These are the activations of a small neural network, seen along a few directions. Each row is one input.
Each table varies a few parts of the input and shows all the possible inputs, shuffled.
Descriptions start from the smaller parts, as in this example, which fits no table here: one of 3 separate values, together with either a single point or one of 9 places around a ring or (one of 5 places around a ring, together with one of 6 places along a line).
Shared parts are said once, and a part with two or three values counts as separate values.
In the rows, zero is written as 128.

Other details of the inputs shift rows strongly along three fixed directions, in all tables alike. That doesn't count.

Rows:
x1: [125 238 216 131  85  59 158 151 150 173 178]
x2: [ 28 242  57 216 167  56   9 129 182 221 198]
x3: [135 125  90 112 165 196 127 123  44 139 161]
x4: [146 111 114  98 167 177 120  77  68 130 195]
x5: [206 125 143 107  95 176 160 151 131  46  79]
x6: [ 90  79  78 173 218 117  72 111 145 127 143]
x7: [115 112 160 106 118 197  95  91  58 169 146]
x8: [133 243 143  79 113  79 215 197 206 200 165]
x9: [ 51  72 100 175 180  83  55 117 133 165 115]
x10: [154 115 148 107 115 187  79 106  48 182 128]
x11: [105 240 197 122  73  61 151 160 136 162 168]
x12: [162 103 138  91 107 143 192 125 127  29 116]
x13: [103  61 117 197 122  61 129 166 205  86  29]
x14: [110 109 143 111 149 183 131  95  43 176 138]
x15: [122 124 125  90 149 195  92 109  61 119 181]
x16: [119  88  91 195 115  89  97 172 237  36  54]
x17: [180 105 178 102 118 165 175 138 148  31 119]
x18: [135  86 159  99 140 158 116  70  58 169 172]
x19: [147  59 116 178  97  65 117 132 204  84  20]
x20: [149  85  81 183 151  90 132 162 205  48  30]
x21: [144 248 162 142  95  58 174 167 117 194 129]
x22: [ 60  70  95 169 152  76  44  94 143 160 126]
x23: [113 243 166 135  69  61 180 128 139 177 158]
x24: [156 117 137 112 131 168 209 138 127  44  90]
x25: [125  90 165 106 169 165 128  95  48 173 159]
x26: [181 107 119 106  92 159 192 136 124  41 101]
x27: [168 114 130 106 102 163 200 114 135  38 101]
x28: [ 78  74  76 185 138  91  44 106 140 174 111]
x29: [151 107 144  97 136 148 202 148 119  35 105]
x30: [171 130  81 103 144 187 107  91  52 144 154]
x31: [129 105 148 107 109 192  89 114  47 170 146]
x32: [140 247 163  69  79  96 177 196 225 192 175]
x33: [ 93  50  45 118 169 121  55 115 220 191 131]
Description of these inputs: one of 3 separate values, together with either a single point or (one of 2 separate values, together with one of 5 places along a line).
Changing only the choice among 3 separate values turns x25 into x1. The same change can be made to x13. Which row results?
Answer: x31
List by row number the other rows that have the choice among 3 separate values in common with x18.
Answer: x4, x12, x19, x22, x23, x26, x27, x28, x30, x33
Change only the place on the line of 5 in x20. List by row number the other rows that result.
Answer: x3, x6, x24, x29
Change only the place on the line of 5 in x17. List by row number the other rows that result.
Answer: x2, x5, x15, x16

Rows:
x34: [ 95  90  76 157 154 140  71 119 167  91 128]
x35: [158  91 167 118  93 106 193 127 151 100  61]
x36: [132  68 148  88 124 198 121  96  15 128 141]
x37: [118 134 126  90 130 146 106  96  47 226 183]
x38: [138 134 181 114  98 125 200 138 125 111  86]
x39: [178 144 145  91 121 135 188 159 159  90 123]
x40: [117 151 136 123 126 145  95  85  20 191 192]
x41: [171 139 131  80  98 144 190 138 173  86 126]
x42: [130 201 178 119 103  70 154 155 154 181 155]
x43: [109 172  93 105 174 185 118 104  47 196 186]
x44: [138 232 112 127 119  76 182 143 149 166 154]
x45: [138 244 122 159 115  77 169 133 121 127 159]
x46: [ 80  25 116 163 156 105  60 122 195 112  62]
x47: [ 79  31 117 153 140 128  74 116 196 114  80]
x48: [160  42 105  74 160 238 120 100  97 111 144]
x49: [ 97  55  66 173 175 117  52 125 181  65  88]
x50: [ 70 132  99 165 152  47  40 117 184 214 141]
x51: [102  85  77 185 193 120  84 129 154 107  96]
x52: [104 155 149 103 139 157  79  98  35 192 193]
x53: [172 111 129 126 128 130 204 151 163  73  80]
x54: [159 124 183 119 100 116 202 139 128 124  92]
x55: [156 135 187 123  72 125 170 118 136  78 120]
x56: [151  86 123  79 164 243 117 104  64 112 172]
x57: [ 93  28 128 178 169 101  52 128 182 103  72]
x58: [ 84 173  60 197 173  68  33 114 163 152 167]
x59: [205 140 112 130  56 164 135 179 158  84  36]
x60: [154  86 181 108  88 127 177 143 183  92  92]
x61: [170 120 122 137 103 119 181 138 141  31  97]
x62: [136 102 180 121  77 126 165 137 160  59  92]
x63: [163  72 101  72 161 224 139 109  44 138 159]
x64: [146  53 107  70 171 234 115 104  79  99 127]
x65: [147  92 182 129 101 110 179 158 141  73  81]
x66: [ 57 142 120 185 154  77  45 129 175 190 158]
x67: [ 95 142 134  98 137 160 107 108  43 214 181]
x68: [131  79 153 102 136 199 126  85  15 135 126]
x69: [144 229 120 103 116  79 160 152 167 157 168]
x70: [125 170 112 100 184 183  86 117  54 178 212]
x71: [173 138 120  88 102 125 203 148 143  92 117]
x72: [101  15 107 169 148  97  85 129 175 126  69]
x73: [122 201 165 108  81  77 156 136 168 180 161]
x74: [114 232 126 113 110 108 165 158 175 145 176]
x75: [131 220 178 144  89  63 140 130 128 144 160]
x76: [ 60 171  53 205 177  68  59 125 150 160 143]
x77: [151 238 162 146  33  94 109 171 125 213 104]
x78: [152 118 122 124 106 125 182 157 142  34  94]
x79: [ 67 150 103 218 148  46  55 100 138 182 127]
x80: [ 90  34 120 197 169  97  76 121 166 110  55]
x81: [168 162 141 121  94 141 176 128 147  53 138]
x82: [127 233 128 136 127  83 167 175 136 137 174]
x83: [141  80 100  68 158 231 137 108  42 125 152]
Changing only one part turns x74 into x47. The same change can be made to x48. Which row results?
Answer: x60
Changing only one part turns x44 into x35. The same change can be made to x61. Which row results?
Answer: x40
What do these inputs look like to the network?
Answer: one of 2 separate values, together with either a single point or (one of 4 places along a line, together with one of 6 places along a line)
Change only the choice among 2 separate values in x73. List by row number the other rows that result.
Answer: x41
Change only the place on the line of 6 in x51. List by row number the other rows that result.
Answer: x43, x44, x45, x53, x76
A walk changes only the place on the line of 4. It starts at x76 and steps to x78. List the rest of the walk in order.
Answer: x49, x34
Change only the place on the line of 6 in x54. List by row number the other rows that result.
Answer: x35, x38, x68, x79, x80
